These are the activations of a small neural network, seen along a few directions. Each row is one input.
In each table, some parts of the input vary, and every possible input appears once, in random order.
Descriptions start from the smaller parts, as in this example, which fits no table here: one of 5 places around a ring, together with either a single point or (one of 2 separate values, together with one of 4 places along a line) or one of 11 places around a ring.
Shared parts are said once, and a part with two or three values counts as separate values.
In the rows, zero is written as 128.

Other details of the inputs shift rows strongly along two fixed directions, in all tables alike. That doesn't count.

Table:
x1: [214 204  84 139 143 141 138 129 112 140 156 106  36]
x2: [161 117 111 124 111 113 101 145 125 106 115 137 111]
x3: [ 61  96 138 143 121 171 137  86 168 127 153 139 202]
x4: [212 229 126 106 187 148 139 131  71 138 156 114  18]
x5: [ 77  51 150 100  65 136 104 120 164 145 127 172 242]
x6: [152 137 154  58 138  87  81 183  94 134 101 157 106]
x7: [173 198 105 145 136 163 144 112 121 141 163 103  70]
x8: [ 49  38 175 153  96 101 145 117 145 152  59 127 229]
x9: [212 174 134 134 173 103 178 153  68 165  80  87  52]
x10: [ 87 102 104 212 144 162 233  76 109 139 154  64 168]
x11: [114 108  74 212 142 180 248  73 103 144 161  45 171]
x12: [154 124 165 123 144  84 151 155  89 163  66 114 101]
x13: [163 108 172  18 115  48  46 209  93 148  78 182 108]
x14: [107 107 159  92  99  62  50 151 159 144 106 178 113]
x15: [ 90  74 113 130  98 142 144 116 162 103 126 132 229]
x16: [164 204 112 112 200 161 157 127  90 127 149 114  44]
x17: [ 95 111 127 150 113 129 108 118 167 106 132 133 130]
x18: [128 110 187  35 136  27  47 191 118 123  81 181 100]
x19: [ 98 147  80 209 119 192 170  69 174 114 176 100 156]
x20: [138 128 142  94 145  79  86 150 119 100 104 153  83]
x21: [179 179 107 147 158 124 125 143 105  98 136 119  44]
x22: [ 40  67 165 121  69 116  81 110 189 139 123 161 203]
x23: [121 143  58 206 146 210 199  67 140  72 168  83 161]
x24: [106 138  78 181 146 193 198  86 149  88 163  91 186]
x25: [138 139  96 193 162 153 232  95  81 147 155  54 118]
x26: [230 207 121  90 157 129 112 155  92 164 150 114  29]
x27: [203 215 116 125 166 158 136 134 102 150 167 103  45]
x28: [ 97  62 146 113  77  87  68 158 155 106  98 172 175]
x29: [105  81 153  93  54 102  75 134 160 152 119 162 177]
x30: [ 53  43 146 124  79 105  89 127 167  92 101 167 223]
x31: [ 84  96 111 161  78 144 117 102 182 128 143 142 195]
x32: [ 63 102 140 157 117 168 124  93 183 139 159 125 192]
x33: [127 142 133 100 152 122 112 147 109 123 120 136 123]
x34: [151 124 130  72 126 120 108 157 107 146 115 160 127]
x35: [160 144 160  57 148  58  81 185 100 117  97 159  81]
x36: [ 99 137  81 211 119 195 174  78 170  91 168  94 150]
x37: [145 109 189  36 101  65  50 181 114 159 103 195 122]
x38: [174 193  96 160 183 138 136 122 109  94 145 103  33]
x39: [ 99 146 105 191 134 214 173  74 164 129 185  91 169]
x40: [ 74  87 124 126 109 170 139 114 147 127 135 150 215]
x41: [182 221 116 139 156 153 137 118 106 138 162  98  33]
x42: [207 176  99 127 128 128 126 147 115 120 135 120  42]
x43: [160 152 167  48 149  86  80 183  84 144 106 170  66]
x44: [120 152 115 210 185 168 229  77 111 135 112  59 116]
x45: [101  66 193  87 124  27 106 164  87 168  85 140 113]
x46: [ 97  73 150 114  62  93  72 149 167 115 107 165 165]
x47: [ 77 103 147 108 139 128 111 134 139 116 119 142 166]
x48: [102  79  92 156  96 158 147  97 155  88 131 128 206]
Description of these inputs: one of 4 places along a line, together with either one of 2 separate values or one of 10 places around a ring.
The inputs of x24 and x18 match in every part but the place on the line of 4. If x6 is changed in the same way as x24 into x18, which row does it become? -> x47
Which other rows agree with x39 in the place on the line of 4? List them by row number. -> x4, x8, x10, x19, x21, x30, x33, x35, x36, x41, x43
Change only the choice among 2 separate values in x12. List by row number the other rows that result. -> x25
A walk changes only the place on the line of 4. It starts at x22 and steps to x41. List the rest of the walk in order. -> x7, x29
Change only the choice among 2 separate values in x11. List by row number the other rows that result. -> x9
Change only the place on the line of 4 in x28. List by row number the other rows that result. -> x2, x21, x38

Table:
x49: [150 145 122 128 125 116 110 142 132 119 130 125  97]
x50: [148 143 144 118 125 125 114 135 126 147 127 138 113]
x51: [147 151 125 112 138 125 113 141 132 109 122 135 105]
x52: [134 137 140  94 131 115 113 150 119 141 135 142 124]
x53: [133 125 122 126 121 119 106 140 130 109 127 142 107]
x54: [133 134 141  99 131 124 105 145 115 125 122 152 119]
x55: [138 130 130  99 139 112  99 137 126 118 127 148 119]
x56: [124 130 146 127 149  96 123 141 111 135 106 124 101]
x57: [138 159  82 190 143 197 185  81 143 125 176  85 122]
x58: [140 122 140 112 138 103 140 142 107 146 102 126 108]
x59: [ 87  75 115 170 110 151 171 103 138 131 121 106 213]
x60: [ 49  48 141 135  54 115  98 112 185 127 117 163 233]
x61: [133 152 101 184 161 170 206  88 110 113 153  74 122]
x62: [139 140 142  99 129 124 109 138 119 148 129 131 109]
What do these inputs look like to the network? -> either one of 4 places along a line or one of 10 places around a ring
